A small network was trained on invented records. Each row is its activation on one of them, seen along a few directions.
Each row is followed by the record's values for the fields Dodu, Bapa, Dafon, Zegov, Tebu.
A field that a record lacks is written absent.
The largest differences between rows may come from other fields.
In the rows, 500 means zero.
Random noise pushes rows far along 4 fixed directions. That doesn't count. These rows show it; they differ only by the noise:
[366 677 325 475 633 401 502 453 601 768 613 512 596 573 472 480 443 445
 597 357 558 513 593 618]
[513 368 570 457 486 593 500 536 401 376 476 484 463 563 545 537 492 448
 515 485 510 446 398 357]
[610 384 424 423 678 720 446 488 396 485 289 271 698 359 536 245 478 311
 593 460 550 447 437 361]
[511 628 546 530 587 355 351 539 602 759 411 583 613 347 439 446 471 581
 381 486 633 395 618 747]
[469 608 262 433 657 509 544 449 488 647 644 324 589 590 423 414 475 374
 652 347 486 559 573 535]
[415 554 795 577 309 215 408 622 579 555 615 868 286 594 464 835 499 771
 248 550 581 374 537 709]

[457 403 568 478 649 601 405 583 460 532 312 491 652 365 583 345 414 415
 489 538 599 352 438 387] : Dodu is s1, Bapa is j2, Dafon is u1, Zegov is b2, Tebu is absent
[336 507 434 454 596 596 545 440 546 427 602 442 491 639 562 583 480 406
 629 407 467 510 472 350] : Dodu is s1, Bapa is j3, Dafon is u2, Zegov is b1, Tebu is k2
[561 571 419 389 732 515 436 591 386 412 801 110 501 567 247 565 556 458
 480 401 363 424 686 595] : Dodu is s1, Bapa is j2, Dafon is u1, Zegov is b2, Tebu is absent
[384 450 593 518 542 522 387 673 508 587 437 610 651 490 552 370 424 422
 426 561 611 326 472 429] : Dodu is s1, Bapa is j3, Dafon is u1, Zegov is b2, Tebu is absent
[368 460 176 488 628 704 638 346 513 410 536 283 501 692 650 489 471 305
 832 325 372 658 350 261] : Dodu is s1, Bapa is j3, Dafon is u2, Zegov is b2, Tebu is absent
[497 551 484 498 428 463 552 449 550 546 616 510 417 595 475 609 525 526
 531 460 465 576 573 570] : Dodu is s2, Bapa is j2, Dafon is u2, Zegov is b1, Tebu is k2
[664 356 595 506 466 600 494 465 398 314 353 397 436 489 461 448 531 543
 503 535 458 485 380 457] : Dodu is s1, Bapa is j3, Dafon is u2, Zegov is b1, Tebu is k1
[311 492 647 482 473 464 490 551 534 531 514 732 507 540 593 639 476 519
 450 528 572 374 485 425] : Dodu is s2, Bapa is j2, Dafon is u1, Zegov is b2, Tebu is absent
[507 480 660 494 247 387 588 505 465 385 597 738 337 620 505 622 467 549
 420 566 508 554 469 455] : Dodu is s1, Bapa is j3, Dafon is u1, Zegov is b1, Tebu is k1
[550 547 430 449 301 540 619 397 512 725 424 672 664 458 577 181 439 337
 631 512 596 637 509 434] : Dodu is s2, Bapa is j3, Dafon is u2, Zegov is b1, Tebu is k1
[601 310 550 512 521 645 487 515 395 236 395 348 398 491 581 561 507 490
 514 487 416 502 385 372] : Dodu is s1, Bapa is j2, Dafon is u2, Zegov is b2, Tebu is absent
[494 434 558 461 497 570 504 513 487 483 487 455 534 537 465 482 463 410
 486 536 512 420 528 459] : Dodu is s1, Bapa is j2, Dafon is u1, Zegov is b1, Tebu is k1
[469 496 497 499 486 469 528 554 445 535 589 538 475 561 473 512 445 469
 462 488 513 471 525 505] : Dodu is s2, Bapa is j2, Dafon is u1, Zegov is b2, Tebu is absent
[804 285 471 453 539 758 505 515 281 189 388 121 449 427 464 348 604 395
 540 543 374 585 383 325] : Dodu is s2, Bapa is j3, Dafon is u2, Zegov is b2, Tebu is absent
[535 616 572 561 606 390 382 484 611 583 428 488 548 330 429 533 514 624
 381 538 554 395 613 703] : Dodu is s1, Bapa is j3, Dafon is u1, Zegov is b1, Tebu is k2
[396 670 291 590 600 389 464 369 734 814 351 565 603 471 569 408 450 546
 638 410 572 586 496 696] : Dodu is s1, Bapa is j3, Dafon is u2, Zegov is b2, Tebu is absent
[673 468 638 516 219 392 572 560 372 382 611 653 308 451 458 578 545 629
 340 557 459 628 548 554] : Dodu is s2, Bapa is j2, Dafon is u2, Zegov is b2, Tebu is absent
[239 369 504 475 481 603 591 565 493 416 572 614 507 725 656 586 417 352
 571 506 486 429 369 217] : Dodu is s1, Bapa is j3, Dafon is u1, Zegov is b2, Tebu is absent
[541 471 659 602 424 379 427 514 541 466 401 618 364 511 501 649 550 696
 400 579 529 479 414 613] : Dodu is s2, Bapa is j3, Dafon is u1, Zegov is b2, Tebu is absent
[444 407 555 478 470 546 508 549 447 474 531 540 459 618 549 569 497 454
 540 503 503 470 433 405] : Dodu is s2, Bapa is j2, Dafon is u1, Zegov is b2, Tebu is absent
[334 557 633 456 541 454 415 616 530 637 511 662 632 473 538 506 433 492
 405 502 586 313 565 495] : Dodu is s1, Bapa is j2, Dafon is u1, Zegov is b2, Tebu is absent
[604 564 526 528 603 422 417 505 537 606 349 450 592 327 434 394 501 535
 380 568 561 452 562 652] : Dodu is s2, Bapa is j3, Dafon is u1, Zegov is b2, Tebu is absent
[733 439 506 396  92 476 720 644 236 359 900 488 334 694 290 373 520 426
 443 570 382 699 625 438] : Dodu is s1, Bapa is j2, Dafon is u2, Zegov is b1, Tebu is k1
[384 315 436 450 551 692 598 457 379  83 610 306 331 790 601 738 545 440
 701 423 340 515 270 147] : Dodu is s1, Bapa is j3, Dafon is u1, Zegov is b2, Tebu is absent
[563 410 422 399 612 753 529 444 438 484 381 295 653 427 531 287 508 288
 648 453 513 490 485 319] : Dodu is s2, Bapa is j2, Dafon is u2, Zegov is b1, Tebu is k2
[421 456 480 476 422 520 575 469 473 472 546 627 467 580 653 572 465 417
 590 449 503 606 439 359] : Dodu is s2, Bapa is j2, Dafon is u1, Zegov is b2, Tebu is absent
[360 541 553 424 234 433 629 568 467 481 803 728 375 751 562 694 498 480
 489 473 475 572 523 365] : Dodu is s2, Bapa is j2, Dafon is u1, Zegov is b2, Tebu is absent
[631 478 426 483 542 556 531 495 413 476 485 369 507 394 465 389 520 463
 518 481 477 576 545 499] : Dodu is s2, Bapa is j2, Dafon is u2, Zegov is b2, Tebu is absent
[423 557 375 396 515 515 599 572 365 396 862 414 524 680 418 485 491 376
 585 404 395 555 571 360] : Dodu is s1, Bapa is j3, Dafon is u1, Zegov is b2, Tebu is absent
[580 471 635 563 410 388 441 567 507 385 486 549 367 446 439 623 555 703
 342 599 491 474 522 614] : Dodu is s1, Bapa is j3, Dafon is u2, Zegov is b2, Tebu is absent
[574 418 334 436 580 682 603 438 373 306 502 224 461 584 499 413 531 367
 671 445 380 609 389 300] : Dodu is s1, Bapa is j3, Dafon is u2, Zegov is b2, Tebu is absent
[448 600 510 462 401 409 546 544 488 615 700 611 482 550 443 526 515 524
 463 480 494 494 629 555] : Dodu is s2, Bapa is j2, Dafon is u2, Zegov is b2, Tebu is absent
[218 477 449 380 535 603 611 488 494 481 653 613 537 703 647 575 413 320
 648 395 534 448 413 198] : Dodu is s2, Bapa is j2, Dafon is u1, Zegov is b2, Tebu is absent
[343 440 713 511 400 463 433 716 513 482 655 710 524 585 504 559 417 480
 285 580 544 297 556 432] : Dodu is s1, Bapa is j3, Dafon is u1, Zegov is b1, Tebu is k2
[412 453 599 506 580 521 409 588 504 422 489 533 532 438 513 578 493 545
 415 542 519 334 492 463] : Dodu is s1, Bapa is j3, Dafon is u1, Zegov is b2, Tebu is absent
[492 479 475 526 462 488 550 498 500 485 501 519 414 583 514 521 493 537
 526 506 485 561 427 483] : Dodu is s1, Bapa is j3, Dafon is u2, Zegov is b2, Tebu is absent
[729 363 864 559 375 528 362 617 431 345 280 497 439 280 423 547 596 661
 185 733 517 345 482 579] : Dodu is absent, Bapa is j3, Dafon is u1, Zegov is b1, Tebu is k2
[428 539 439 486 577 524 517 432 554 520 571 402 506 642 486 563 494 447
 630 440 468 499 494 491] : Dodu is s1, Bapa is j3, Dafon is u1, Zegov is b1, Tebu is k2
[555 466 423 432 545 648 523 412 469 511 422 408 631 429 565 354 474 324
 626 432 526 573 500 383] : Dodu is s2, Bapa is j2, Dafon is u1, Zegov is b1, Tebu is k2
[306 580 419 453 666 511 481 582 566 740 513 566 751 457 609 373 408 317
 533 459 591 433 582 454] : Dodu is absent, Bapa is j2, Dafon is u1, Zegov is b2, Tebu is absent
[260 562 427 532 581 445 512 472 645 721 415 713 578 522 672 476 368 454
 598 432 606 486 460 492] : Dodu is s1, Bapa is j2, Dafon is u2, Zegov is b2, Tebu is absent
[536 315 696 443 502 645 442 608 382 368 355 527 565 425 526 428 516 441
 432 614 562 322 394 312] : Dodu is s2, Bapa is j3, Dafon is u1, Zegov is b2, Tebu is absent
[274 588 259 398 610 566 629 565 461 616 749 493 650 680 532 299 396 235
 707 388 517 516 530 279] : Dodu is s1, Bapa is j3, Dafon is u2, Zegov is b2, Tebu is absent
[544 385 442 424 606 693 532 493 396 429 383 315 600 498 535 374 515 356
 622 474 501 464 399 316] : Dodu is s2, Bapa is j2, Dafon is u1, Zegov is b2, Tebu is absent
[249 540 587 541 522 476 408 535 686 649 327 805 623 370 673 501 436 522
 463 536 661 335 472 460] : Dodu is s1, Bapa is j3, Dafon is u2, Zegov is b2, Tebu is absent

Here are new rows. What are their fields?
[787 543 460 525 502 468 405 572 396 610 528 282 505 353 285 335 558 554
 405 506 456 563 673 773] : Dodu is s2, Bapa is j2, Dafon is u2, Zegov is b2, Tebu is absent
[438 548 451 479 837 528 382 493 538 491 374 357 658 351 481 452 470 495
 496 439 539 353 509 527] : Dodu is s1, Bapa is j3, Dafon is u1, Zegov is b2, Tebu is absent
[319 644 389 526 620 414 503 373 678 592 490 543 503 549 591 644 485 578
 624 370 512 516 506 568] : Dodu is s1, Bapa is j2, Dafon is u2, Zegov is b2, Tebu is absent
[511 323 509 515 638 719 431 447 513 411 184 369 634 401 655 350 453 375
 584 553 559 454 349 307] : Dodu is s1, Bapa is j3, Dafon is u1, Zegov is b1, Tebu is k2
[297 646 275 488 763 507 499 436 607 657 533 445 638 484 531 442 453 405
 638 358 507 489 541 515] : Dodu is s1, Bapa is j3, Dafon is u2, Zegov is b2, Tebu is absent
[196 585 421 435 537 454 594 520 550 664 705 679 542 730 566 588 419 397
 628 411 546 466 511 404] : Dodu is s2, Bapa is j2, Dafon is u1, Zegov is b2, Tebu is absent
[317 563 417 436 631 469 524 555 528 568 661 475 549 625 471 546 433 406
 526 432 493 432 560 474] : Dodu is s1, Bapa is j2, Dafon is u1, Zegov is b2, Tebu is absent
[757 249 594 452 670 803 355 585 275 201 194 152 655 178 478 244 557 412
 447 616 489 327 408 300] : Dodu is s1, Bapa is j3, Dafon is u1, Zegov is b2, Tebu is absent
[440 495 424 471 547 552 582 409 528 523 442 467 541 612 540 435 453 409
 649 470 526 489 399 391] : Dodu is s1, Bapa is j3, Dafon is u1, Zegov is b1, Tebu is k1
[282 541 304 445 822 589 490 424 583 578 448 372 666 561 634 465 400 338
 708 336 518 460 438 379] : Dodu is s1, Bapa is j2, Dafon is u1, Zegov is b2, Tebu is absent
[474 494 317 411 742 657 536 457 435 535 456 300 697 423 539 311 458 289
 659 414 516 501 520 354] : Dodu is s2, Bapa is j2, Dafon is u1, Zegov is b2, Tebu is absent
[604 437 714 523 391 454 444 613 466 433 549 519 348 494 383 602 539 599
 322 580 479 436 574 616] : Dodu is s1, Bapa is j2, Dafon is u2, Zegov is b1, Tebu is k2
[312 444 511 478 397 526 617 457 550 489 473 754 471 570 727 566 420 423
 555 477 557 515 394 294] : Dodu is s2, Bapa is j2, Dafon is u2, Zegov is b2, Tebu is absent
[161 389 392 432 599 679 631 414 517 391 554 564 454 811 796 697 405 298
 784 332 452 528 231 126] : Dodu is absent, Bapa is j2, Dafon is u1, Zegov is b2, Tebu is absent
[617 448 421 492 405 552 585 494 420 509 552 402 482 582 411 328 478 418
 557 519 440 594 499 495] : Dodu is s1, Bapa is j3, Dafon is u2, Zegov is b1, Tebu is k1
[476 595 356 471 639 484 483 439 540 654 483 427 659 435 446 365 489 452
 567 467 561 489 573 560] : Dodu is s2, Bapa is j3, Dafon is u1, Zegov is b2, Tebu is absent
[558 486 736 592 455 385 338 614 560 473 365 660 440 305 485 587 514 701
 254 610 559 367 532 663] : Dodu is s1, Bapa is j3, Dafon is u2, Zegov is b2, Tebu is absent
[353 654 501 592 574 325 369 509 740 731 435 659 553 431 542 554 465 630
 427 486 585 462 569 711] : Dodu is s1, Bapa is j3, Dafon is u2, Zegov is b2, Tebu is absent
[444 619 612 587 453 274 439 592 579 546 691 629 347 576 400 743 528 689
 313 515 489 436 596 711] : Dodu is s2, Bapa is j3, Dafon is u1, Zegov is b2, Tebu is absent
[578 583 589 527 421 375 449 544 506 616 502 608 468 390 414 497 537 659
 387 530 563 456 590 683] : Dodu is s2, Bapa is j2, Dafon is u2, Zegov is b2, Tebu is absent
[628 482 392 459 780 659 394 468 457 564 262 204 712 275 497 278 502 386
 562 442 513 467 489 527] : Dodu is absent, Bapa is j2, Dafon is u1, Zegov is b2, Tebu is absent
[276 659 293 535 735 475 494 318 766 856 320 573 727 473 658 403 376 392
 690 366 634 527 510 567] : Dodu is s2, Bapa is j2, Dafon is u1, Zegov is b1, Tebu is k2
